Each row below holds a small network's activations on one input, seen along a few directions.
Each table varies a few parts of the input and shows all the possible inputs, shuffled.
A made-up example of a description, with smaller parts first: one of 5 places around a ring, together with either a single point or one of 11 places around a ring or (one of 2 separate values, together with one of 6 places along a line).
Shared parts are said once, and a part with two or three values counts as separate values.

Other details of the inputs vary at random and push rows far along two fixed directions, the same in every table; ignore that.

Table:
x1: -3  15  -6  44  -12  5  24  0  37  51  -28
x2: 6  -15  -9  -43  -4  -15  -29  -17  -69  -49  16
x3: -41  19  -5  45  -65  41  -14  21  -10  53  -24
x4: -3  19  -22  52  -13  15  33  1  58  60  -28
x5: 36  28  -2  -15  72  -27  44  23  70  3  -4
x6: -35  -1  -4  14  -57  33  -30  10  -34  14  -2
x7: -1  5  12  36  -4  -7  16  2  11  36  -29
x8: 1  2  -19  24  -5  13  16  -13  35  23  -6
x9: -32  15  -27  20  -53  41  -17  11  -4  23  -3
x10: -5  28  -14  28  -1  16  24  23  54  41  -18
x11: 24  1  -8  -47  48  -17  4  3  14  -46  27
x12: -27  -1  -12  30  -54  22  -16  -8  -30  28  -14
x13: 24  11  9  -30  49  -24  15  12  21  -22  10
x14: -16  -9  4  -12  -20  14  -27  4  -32  -17  14
x15: 26  2  14  -32  53  -24  13  5  24  -30  20
x16: -2  10  -1  55  -10  10  30  -3  52  59  -25
x17: -27  -11  3  2  -42  27  -28  3  -29  -3  11
x18: 8  0  -33  -35  -2  -5  -16  -14  -37  -36  12
x19: 0  -23  8  -23  -7  -13  -24  -19  -56  -36  12
x20: -21  -6  -4  -26  -34  14  -41  5  -62  -29  15
x21: -16  -29  -8  -14  -38  12  -37  -25  -60  -28  17
x22: 37  6  17  32  67  -28  60  -4  95  36  -17
x23: 25  -8  29  -53  58  -37  0  7  -16  -52  19
x24: 27  -9  21  -15  45  -37  16  -9  -1  -18  -1
x25: 6  -15  -28  -37  -3  0  -22  -24  -35  -45  22
x26: -18  4  -38  10  -48  25  -17  -10  -24  9  -5
x27: 22  -16  36  -34  51  -28  8  3  5  -40  21
x28: -45  8  12  52  -68  41  -15  16  -10  52  -22
x29: -16  -34  6  -9  -38  8  -38  -24  -65  -29  13
x30: 15  -5  33  -11  39  -20  14  11  18  -12  6
x31: 21  3  -3  -31  47  -11  12  2  31  -31  23
x32: 36  -1  -3  -40  55  -42  12  -10  -3  -38  10
x33: -27  -20  4  23  -53  19  -28  -15  -44  9  -6
x34: -10  22  24  48  -4  9  25  29  40  59  -34
x35: -6  -13  -5  -4  -16  -2  -15  -14  -32  -8  3
x36: -5  4  7  56  -7  6  31  -1  49  62  -28
x37: -2  6  -6  28  -14  6  12  -7  19  30  -15
x38: -20  -8  -12  -31  -36  17  -43  1  -56  -35  20
x39: 33  28  17  4  67  -27  49  26  75  21  -15
x40: 30  -13  14  -60  57  -27  -2  -3  0  -63  35
Description of these inputs: one of 2 separate values, together with one of 4 places along a line, together with one of 5 places along a line.
The inputs of x18 and x5 match in every part but the choice among 2 separate values. If x12 is changed in the same way as x18 into x5, which row does it become?
> x20
The inputs of x34 and x7 match in every part but the choice among 2 separate values. If x11 is changed in the same way as x34 into x7, which row does it become?
> x25
Change only the choice among 2 separate values in x36. List by row number the other rows that result.
> x14
Change only the choice among 2 separate values in x21. List by row number the other rows that result.
> x17
A walk changes only the place on the line of 4. It starts at x4 and steps to x37. List the rest of the walk in order.
> x35, x19

Table:
x41: -3  6  28  -19  24  -3  -4  25  2  -15  9
x42: -9  7  -11  -17  -29  7  -19  0  -17  -9  9
x43: 51  -10  14  -22  97  -51  39  -11  44  -26  4
x44: -18  -14  31  0  -16  6  -22  8  -37  -9  3
x45: -20  6  -13  13  -38  28  -7  5  7  22  4
x46: 12  5  13  45  22  -4  40  -4  67  41  -23
x47: 21  16  -6  0  50  -20  35  14  46  10  -9
x48: 20  1  7  10  43  -23  31  -6  26  13  -15
x49: -9  13  -17  -12  -25  8  -18  4  -27  -9  1
x50: -21  4  -26  21  -32  31  -12  7  0  19  -8
x51: -20  6  -18  18  -37  34  -11  2  6  13  -3
x52: 13  -23  2  -52  -1  -22  -28  -22  -60  -57  27
x53: 4  -31  -1  -50  -1  -16  -31  -24  -58  -57  37
x54: -22  14  -5  63  -57  24  4  1  1  63  -34
The inputs of x44 and x41 match in every part but one. If x46 is changed in the same way as x44 into x41, which row does it become?
> x51
What do these inputs look like to the network?
> one of 2 separate values, together with either a single point or one of 6 places around a ring
